Each row below holds a small network's activations on one input, seen along a few directions.
In each table, some parts of the input vary, and every possible input appears once, in random order.
Descriptions start from the smaller parts, as in this example, which fits no table here: one of 5 places around a ring, together with either a single point or one of 11 places around a ring or (one of 3 separate values, together with one of 4 places along a line).
Shared parts are said once, and a part with two or three values counts as separate values.

Other details of the inputs vary at random and push rows far along three fixed directions, the same in every table; ignore that.

A family of inputs:
row 1: [  8 -17  -6   9  -9  15   0 -24   4   9   7]
row 2: [-19  12  35 -18  26 -13  13  38   1  -9 -25]
row 3: [-21  21   2  16  27  -4 -12  11   5 -14 -26]
row 4: [ 11  -4 -20   6 -14   9  -4 -15   3   5  14]
row 5: [ 14  -6  18 -34 -17  -6  16   8   5   9   8]
row 6: [  5  -2 -16   6 -14   9  -3 -17   5   3  19]
row 7: [-20  10 -31  -7  22  22  -8  -8   6   4 -10]
row 8: [  9  -5  45  -9  -9 -33  15  27 -12 -13  -4]
row 9: [  4   3  13  21 -10 -21  -8   0   7 -24  -4]
row 10: [-19  14 -34  -3  20  28  -9  -3  -8  10  -9]
row 11: [-27  18   1  20  25  -7  -7  11   2 -10 -25]
row 12: [ 11  -8  19 -31 -14  -9  16   5   2  18  11]
row 13: [-23  21  -2  22  27   1 -10  16 -10 -14 -24]
row 14: [ 13 -20 -12  10  -8  17  -3 -20   1   9   6]
row 15: [  4   2  10  25 -12 -21 -10   3  -7 -18  -4]
row 16: [  6  -2  11  27  -9 -22  -7   5   2 -17  -2]
row 17: [  9 -18  -7   9 -11  16  -1 -24   3   9   6]
row 18: [  7  -2 -16   6 -11   7  -4 -21   5   5  18]
row 19: [ 12 -11  15 -33 -13  -5  11   8 -10  15  12]
row 20: [  4   3  12  22  -8 -19  -6  -2   6 -25  -3]
row 21: [-17   4  -1 -40  22  10  12  20 -12  19 -15]
row 22: [ 16 -11  15 -30  -9  -6  17   9  -1  16  13]
row 23: [  9 -10  16 -31 -12  -8  21   4   1  13  13]
row 24: [-20  12  34 -15  26 -14  11  42 -13  -4 -27]
row 25: [  1   5  15  29  -9 -18  -3   0   4 -18   2]
row 26: [-15  12 -32  -1  20  23  -7  -1   1  14 -12]
row 27: [-21   7   9  22  32   9  -7   7   2 -14 -36]
row 28: [-17   7   5 -36  24   9  15  16  -1  22  -8]
row 29: [  8  -5 -23   2 -15   9  -8 -17  -6   2  15]
row 30: [  9  -2 -16   0 -15  10  -5 -16   8  -3  16]
row 31: [-18  13 -32  -6  23  23  -6  -9   5   3 -11]
row 32: [-16  15 -32  -5  19  22 -12  -5  -8  15 -13]
row 33: [  5  -4 -18   4 -14   4  -2 -21   5   5  14]
row 34: [ 19 -26  22 -25  -9   4  19   4  -3  19   2]
row 35: [-22  17  -1  23  30   0  -8  19  -1 -13 -22]
row 36: [  5   4  14  24  -5 -17  -8  -1   6 -25   1]
row 37: [  4   6  13  24  -9 -16  -6   1   7 -24  -1]
row 38: [ 18 -23  21 -27 -13   5  15   2 -12  17   0]
row 39: [ 11  -7 -22   4 -13   5  -3 -17   2   5  13]
row 40: [-13   4  -1 -37  26   9  17  21  -4  20 -14]
row 41: [  4   2  10  26 -11 -20  -8   1  -8 -21  -3]
row 42: [-11  10   5 -41  22   8  14  15   2  16 -14]
row 43: [-12   6   1 -35  24  12  17  23  -3  21 -12]
row 44: [ 16 -10  14 -30 -11  -7  16   8  -1  17  11]
row 45: [  3  -5  11  27  -6 -20  -7   5   1 -19   2]
row 46: [ 11  -6 -20   5 -10   8  -7 -15   3   6  18]
row 47: [  7 -13  17 -31 -13  -9  18   6   2  13  14]
row 48: [ 12 -18  55  -3  -5 -23  15  22 -14  -7 -13]
row 49: [  4  -3  10  28  -5 -19  -6   5   1 -20   2]
row 50: [  4  -5 -14   5 -11   6  -6 -19   5   6  19]
row 51: [ 14 -14  15 -30 -10  -6  14  10  -1  16  14]
row 52: [-16   1 -21  -2  27  33  -5 -13   4   8 -20]
row 53: [ 10  -2 -20   3 -20   9  -8 -14  -5   6  12]
row 54: [ 13 -10  19 -35 -12  -7  14   6   5   8  13]
row 55: [  6  -2 -16   5 -18   7  -4 -18   6   7  15]
row 56: [-23  12 -29  -1  21  25  -6  -7   3  11  -5]
row 57: [  7  -1 -16   5 -12   5  -4 -22   5   7  16]
row 58: [  6   3  12  28  -7 -18 -11   1  -8 -20   1]
row 59: [  1   4  14  30  -7 -16  -4   0   4 -19   4]
row 60: [ -1   0  14  27  -7 -20  -4   0   4 -20   4]
row 61: [-25  18  -1  16  29  -2  -8  12   4 -20 -24]
row 62: [  4   3  14  24  -5 -17  -9   0   7 -24   2]
row 63: [  5   5  12  27 -11 -16  -8   4  -7 -20  -2]
row 64: [ 10  -1 -17   1 -14  10  -4 -18   8  -3  15]
row 65: [-15  12 -31  -2  23  21  -9  -3   1  16 -12]
row 66: [ 11  -1 -21   3 -14   8  -9 -19  -6   6  13]
row 67: [ 10  -3 -20   3 -13  10 -10 -17  -6   4  16]
row 68: [  9  -7 -19   6 -13   9  -6 -12   3   5  17]
Description of these inputs: one of 4 places along a line, together with either one of 2 separate values or (one of 3 separate values, together with one of 5 places along a line).
Q: Changing only the place on the line of 4 turns row 34 into row 38. The same change can be made to row 26. Which row results?
A: row 53
Q: Which other rows does row 31 become when the choice among 3 separate values takes its other values? List them by row number.
A: row 36, row 64
Q: A walk changes only the place on the line of 5. It starts at row 45 and steps to row 49. List the rest of the walk in order.
A: row 40, row 39, row 16
Q: A walk changes only the place on the line of 4. It starts at row 37 and steps to row 25. List the rest of the walk in order.
A: row 4, row 63
Q: Which other rows does row 1 become when the choice among 2 separate values takes its other values? List them by row number.
A: row 17
Q: Which other rows does row 52 become when the choice among 2 separate values takes its other values? List them by row number.
A: row 27

A family of inputs:
row 69: [  1   2  11 -13   5  -9   5  18   0  -4  -7]
row 70: [ -2   5  13 -10   5 -10   7  18  -6   0  -2]
row 71: [-5  7  2  9  0 -9 -4  1 -4 -3 -4]
row 72: [ -5   8 -17  25  -2   3 -16 -10  -2  -9   5]
row 73: [ -3   6   3   6   2  -3  -6   2   1 -12  -3]
row 74: [ 23 -12 -23  19 -31   3 -10 -32  10  -4  35]
row 75: [ 36 -27   2 -46 -39  -1  22  -9   7  26  39]
row 76: [-26  15 -52 -43  31  50   2 -12  -1  34 -13]
row 77: [ -6   5  16 -10   2 -10   8  14  -7   2  -5]
row 78: [ -5   3  17  -9   6 -11   9  10   4   3  -6]
row 79: [-6  4  4 10  4 -4 -3  2  5 -7  1]
row 80: [  0   6 -19  21   0   4 -15 -11   3 -16   2]
row 81: [  7 -17  29   1   5   6  11   9  -6   7 -18]
row 82: [-7  5  4 10  2 -5  0  0  5 -6 -1]
row 83: [-3  6  3  6  1 -6 -5 -2  1 -9 -8]
row 84: [  2 -21  -5  34   6  15 -12 -20  -7  -3 -11]
row 85: [ -1   3  11 -10   4 -12   6  21  -5   2  -4]
Q: What is each input in this table made of?
A: either one of 2 separate values or (one of 3 separate values, together with one of 5 places along a line)
Q: Which other rows does row 79 become when the choice among 3 separate values takes its other values? List them by row number.
A: row 72, row 73
Q: Which other rows does row 70 become when the choice among 3 separate values takes its other values? List them by row number.
A: row 74, row 80
